A small network was trained on made-up records. Each row is its average activation on records with the value named, seen along a few directions.
Values that are neighbours, or in one group, have similar rows; names and order tell nothing.
In the rows, 500 means zero.
Random noise pushes rows far along 11 fixed directions. That doesn't count. These rows show it; they differ only by the noise:
[439 184 518 477 465 625 352 654 620 360 526 421 250 597 499 534 459 758
 495 530 338 382 519 517]
[326 483 390 544 456 454 702 566 607 347 380 460 545 504 486 508 305 388
 628 445 649 891 661 386]
[307 450 414 565 625 521 644 508 559 424 527 697 521 594 668 284 384 726
 419 487 391 369 494 531]
[492 358 497 501 577 803 426 658 591 588 541 421 343 595 500 637 596 722
 483 537 402 492 513 595]
[509 509 322 503 678 528 609 488 471 574 498 618 558 432 640 554 636 610
 429 685 372 406 373 587]
[714 560 636 531 400 444 378 453 692 226 414 606 635 398 636 448 644 597
 649 466 592 400 724 262]
[510 490 429 494 501 443 501 469 503 574 470 505 383 533 467 343 537 412
 329 510 347 403 459 577]
[447 383 356 525 533 674 559 427 320 373 436 807 481 694 380 387 451 356
 412 451 367 439 748 577]
[455 529 531 420 561 685 418 472 566 482 625 497 486 544 509 698 434 474
 580 431 684 585 475 566]
[519 678 536 458 533 499 549 280 508 421 623 595 649 698 618 362 553 455
 603 389 648 562 450 514]
[531 439 529 569 524 683 471 730 680 542 413 433 449 362 508 729 554 664
 578 553 543 588 625 431]
[598 587 639 366 433 241 455 330 508 549 620 463 582 422 608 393 521 424
 464 500 529 385 419 538]
[480 508 261 391 571 579 509 412 621 350 447 462 489 474 584 526 530 372
 396 541 468 643 559 520]


Values of B:
b2: [654 556 606 500 397 419 503 516 433 668 454 382 635 336 469 617 566 428
 517 584 526 534 598 481]
b12: [348 381 558 472 472 143 586 553 421 653 603 431 475 377 551 448 260 594
 387 619 373 316 274 585]
b9: [540 599 687 594 427 336 581 537 485 701 447 453 594 408 436 389 543 467
 500 427 542 559 589 423]
b10: [368 543 403 366 607 628 413 411 513 567 605 392 506 423 575 611 318 460
 339 437 573 468 411 617]
b6: [494 576 381 483 566 390 459 453 684 413 468 532 496 314 638 477 498 492
 385 556 480 389 413 459]
b5: [643 479 402 512 500 550 494 370 313 444 459 493 536 705 479 385 783 511
 551 559 381 540 479 466]
b8: [618 388 420 602 406 649 523 462 305 440 427 500 442 876 342 384 736 462
 618 531 350 627 561 491]
b4: [728 537 568 509 404 461 386 418 470 424 444 377 498 661 450 416 780 527
 578 478 442 489 493 385]
b3: [386 600 441 671 615 626 656 578 409 516 487 630 570 627 505 403 463 667
 585 464 541 465 402 470]
b11: [420 419 651 401 518 637 478 640 436 705 624 279 407 542 414 613 405 606
 475 475 452 583 463 633]
b7: [639 423 735 425 320 469 359 588 669 431 507 223 449 474 551 393 649 665
 491 447 385 529 635 419]
b1: [569 525 512 367 415 361 386 445 444 369 532 393 549 350 514 633 525 409
 559 549 592 545 400 449]
A value of B combines one of 4 hidden first parts with one of 3 second parts; all combinations occur once.
b4 and b12 share the first part; b4 and b5 share the second. Which value has the first part of b5 and the second part of b12?
> b8
b2 and b3 share the first part; b2 and b6 share the second. Which value has the first part of b6 and the second part of b3?
> b7

Values of V:
v8: [553 540 517 575 569 649 648 583 272 799 435 624 672 450 438 528 549 525
 429 563 424 424 720 574]
v6: [422 504 604 481 450 130 507 454 444 630 547 476 382 446 451 210 381 451
 324 451 385 297 308 542]
v10: [685 272 428 512 380 347 418 521 381 448 377 499 292 579 296 445 706 374
 430 637 188 389 531 492]
v11: [675 662 931 475 407 201 438 500 495 777 672 428 642 286 622 423 621 643
 565 502 562 262 349 512]
v4: [270 318 256 515 635 525 549 518 640 305 569 515 356 640 723 340 449 826
 434 596 325 358 210 556]
v9: [614 498 435 447 497 596 414 620 604 530 433 198 351 507 465 632 670 520
 479 546 424 597 365 481]
v1: [593 577 269 513 594 635 674 360 405 495 376 593 731 545 528 588 742 334
 560 584 517 793 668 483]
v7: [570 734 758 424 483 483 409 358 461 737 723 407 619 608 596 414 552 604
 538 393 655 387 259 565]
v3: [377 502 372 491 602 533 742 528 338 755 561 518 489 551 448 529 480 389
 391 595 411 668 451 743]
v12: [362 559 361 591 572 408 456 447 666 377 470 613 358 510 544 425 326 444
 427 431 546 392 313 458]
v2: [674 587 392 591 332 444 435 482 487 443 254 268 319 641 268 235 752 251
 415 433 373 630 486 375]
v5: [572 703 553 537 424 424 341 507 728 673 499 317 291 365 397 521 455 258
 417 422 631 493 338 512]
A value of V combines one of 4 hidden first parts with one of 3 second parts; all combinations occur once.
v11 and v6 share the first part; v11 and v3 share the second. Which value has the first part of v3 and the second part of v6?
> v10
v7 and v1 share the first part; v7 and v8 share the second. Which value has the first part of v8 and the second part of v1?
> v12
